These are the activations of a small neural network, seen along a few directions. Each row is one input.
Each table varies a few parts of the input and shows all the possible inputs, shuffled.
Descriptions start from the smaller parts, as in this example, which fits no table here: one of 2 separate values, together with either a single point or one of 9 places along a line or (one of 4 places along a line, together with one of 8 places around a ring).
Shared parts are said once, and a part with two or three values counts as separate values.
In the rows, 128 means zero.

Other details of the inputs vary at random and push rows far along two fixed directions, the same in every table; ignore that.
These rows show it; all are for the same input, with only those details redrawn:
[152 182 150  79 157 146  67 109 135 187  96 213 137 135 105 136]
[125 115 107 162 118 112 162 142 145 100 146 108 115 134 127 123]
[161 167 168  80 157 136  96  89 110 196 107 184 142 101 106 122]
[146  89 152 155 121  95 214  95  90 131 164  58 129  60 127  94]
[125 115 107 162 118 111 162 142 145 100 146 108 115 134 127 123]
[167 153 182  82 155 128 120  74  90 203 116 160 146  74 108 110]
[159 168 164  82 156 137  93  93 114 193 106 187 141 106 107 124]

A family of inputs:
row 1: [115 108 110 169  99 121 171 119 113 105 156  76 119  98 129 107]
row 2: [128  97 127 133 116 107 164 146 142  76 128  99 157 143 171 144]
row 3: [132 189 134  79 143 156  53 110 122 194  99 206 138 124 110 125]
row 4: [137  81 145 143 107 112 190 126 123  83 136  78 155 118 175 133]
row 5: [ 93 121 101 166 105 128 143 135 131  99 153 102 113 124 132 119]
row 6: [104 127  88 160 109 118 140 143 138  96 146 101 120 130 125 120]
row 7: [137 196 120  94 150 162  33 136 168 157  86 243 125 184 105 162]
row 8: [150 166 179  84 158 142  91  80 108 189 110 185 139 101 107 128]
row 9: [ 79 145  56 173 101 142  83 181 207  59 127 160  95 211 126 154]
row 10: [115  79 105 139 136 152 146 164 129  86 121  88 133 148 160 146]
row 11: [119 117  98 159 106 118 149 140 153  95 145 108 114 136 124 117]
row 12: [136  90 142 152 106 101 201  91  90 133 162  52 128  52 127  84]
row 13: [143  88 149 156 105 107 202  84  88 123 164  56 127  56 124  91]
row 14: [118 157 128  62 177 193  23 156 153 149  66 217 144 190 140 175]
row 15: [123  65 120 133 139 137 177 150 110 101 131  60 139 115 162 126]
row 16: [114 133  88 159 123 115 128 161 166  86 136 135 114 167 121 144]
row 17: [130  96 128 135 112 113 168 147 148  82 126 101 152 145 175 138]
row 18: [125 103 115 158 109 103 173 121 124  98 157  79 123 103 122 109]
row 19: [170 143 202  69 149 119 131  38  49 224 125 126 161  18 103  88]
row 20: [136  54 150 122 147 122 200 119  69 120 142  32 154  67 157 115]
row 21: [101 125  88 160 108 117 141 146 131 100 151 101 121 126 127 121]
row 22: [176 122 236  46 158 120 129  80  31 240 112 100 145  49 126 104]
row 23: [153 177 150  80 160 145  69 107 129 192  97 212 137 148 100 135]
row 24: [106 125  98 166 123 126 130 150 163  87 140 137 107 182 121 144]
row 25: [166 148 199  71 146 130 135  41  47 231 125 126 157  18 109  81]
row 26: [ 84 124  90 149 115 135  79 223 182  69 117 129  85 239 147 174]
row 27: [124 111 106 169 116 118 157 137 139  97 146 112 113 153 121 131]
row 28: [117 202 105  93 136 172  19 137 155 164  90 236 127 173 110 151]
row 29: [ 96 124 100 166 105 130 140 135 141  94 148 104 112 131 129 121]
row 30: [125 115 107 162 118 111 162 142 145 100 146 108 115 134 127 123]
row 31: [123 195 123  88 143 166  22 127 174 152  90 239 123 180 104 153]
row 32: [125  82 152 141 112 111 187 123 127  80 139  79 154 119 177 133]
row 33: [115 128  87 160 126 114 130 159 160  90 138 134 115 181 117 143]
row 34: [ 91 145  49 175  96 142  86 184 203  62 123 159  97 210 125 153]
row 35: [ 92 127  79 143 118 124  79 231 179  72 114 127  93 238 142 174]
row 36: [156 146 195  60 151 142  75 120  80 204  95 150 130 121 125 139]
Question: Changing only one part turns row 15 into row 10. The same change can be made to row 22. Which row results?
Answer: row 36
Question: Describe the family of inputs behind these rows.
Answer: one of 4 places along a line, together with either one of 3 separate values or one of 6 places along a line
Question: Start at row 33 and move only the place on the line of 6, one step at a time. The first step leads to row 16. Which rows follow, in order?
Answer: row 18, row 19, row 6, row 21
Question: Change only the choice among 3 separate values in row 20. List by row number the other rows that result.
Answer: row 2, row 35
Question: Change only the choice among 3 separate values in row 26. List by row number the other rows that result.
Answer: row 14, row 32

A family of inputs:
row 37: [141 201 118  89 148 141  44 126 151 182  98 225 124 152  89 135]
row 38: [112  62 118 181  98 100 211 155 128  61 161  34 118 124 164 123]
row 39: [ 96 165  65 163 104 130  82 177 192  91 127 171  95 203 113 145]
row 40: [149 141 153 118 136 118 142  85  89 182 139 125 128  74 100  98]
row 41: [146 172 157  68 152 150  49 131 144 165  82 215 144 172 129 161]
row 42: [162 111 181  94 151 121 150  96  87 166 122 118 150  90 133 123]
row 43: [154 120 183  69 159 143 126  89  67 191 112 121 158  69 134 115]
row 44: [111 138  97 140 123 128  96 189 193  73 110 164 118 224 146 171]
row 45: [119 111 109 173 113 114 170 126 119 112 161  85 103 108 111 108]
row 46: [125  82 124 144 125 124 171 143 117 100 137  71 129 121 149 126]
row 47: [135 136 165 118 130 128 131  78  85 174 141 119 122  73 104 103]
row 48: [125  61 118 182 114  90 224 154 131  60 163  39 121 133 154 127]
row 49: [163 149 163 102 144 132 147  42 100 178 128 162 167  49 111  98]
row 50: [159 153 170 102 132 129 142  39 100 175 129 161 167  49 117  98]
row 51: [122 122 110 167  98  93 168 127 127 111 161  86 112 105 116 104]
row 52: [ 92 134  79 133 118 151  79 195 180  77 108 151 119 209 152 163]
row 53: [151 121 179  70 160 143 123  90  64 191 110 118 161  66 135 117]
row 54: [112 105 111 171 117 120 165 123 118 111 160  83 101 109 111 110]
row 55: [ 98  61 103 176  98 110 198 159 116  61 160  23 125 116 166 122]
row 56: [ 94 163  68 165 106 139  79 176 189  88 128 169  91 201 112 149]
row 57: [143 167 146  68 165 161  50 137 144 170  79 212 141 166 127 158]
row 58: [108 141  98 121 125 151  72 179 175  96  99 165 122 203 146 163]
Question: Describe the family of inputs behind these rows.
Answer: one of 2 separate values, together with either a single point or one of 4 places along a line or one of 6 places along a line
Question: Start at row 55 and move only the place on the line of 6, one step at a time. The first step leads to row 52. Which rows follow, in order?
Answer: row 58, row 38, row 41, row 44
Question: Change only the choice among 2 separate values in row 51. List by row number the other rows that result.
Answer: row 37
Question: Which other rows agree with row 42 in the choice among 2 separate values? List them by row number.
Answer: row 37, row 40, row 43, row 45, row 46, row 48, row 49, row 53, row 54, row 57
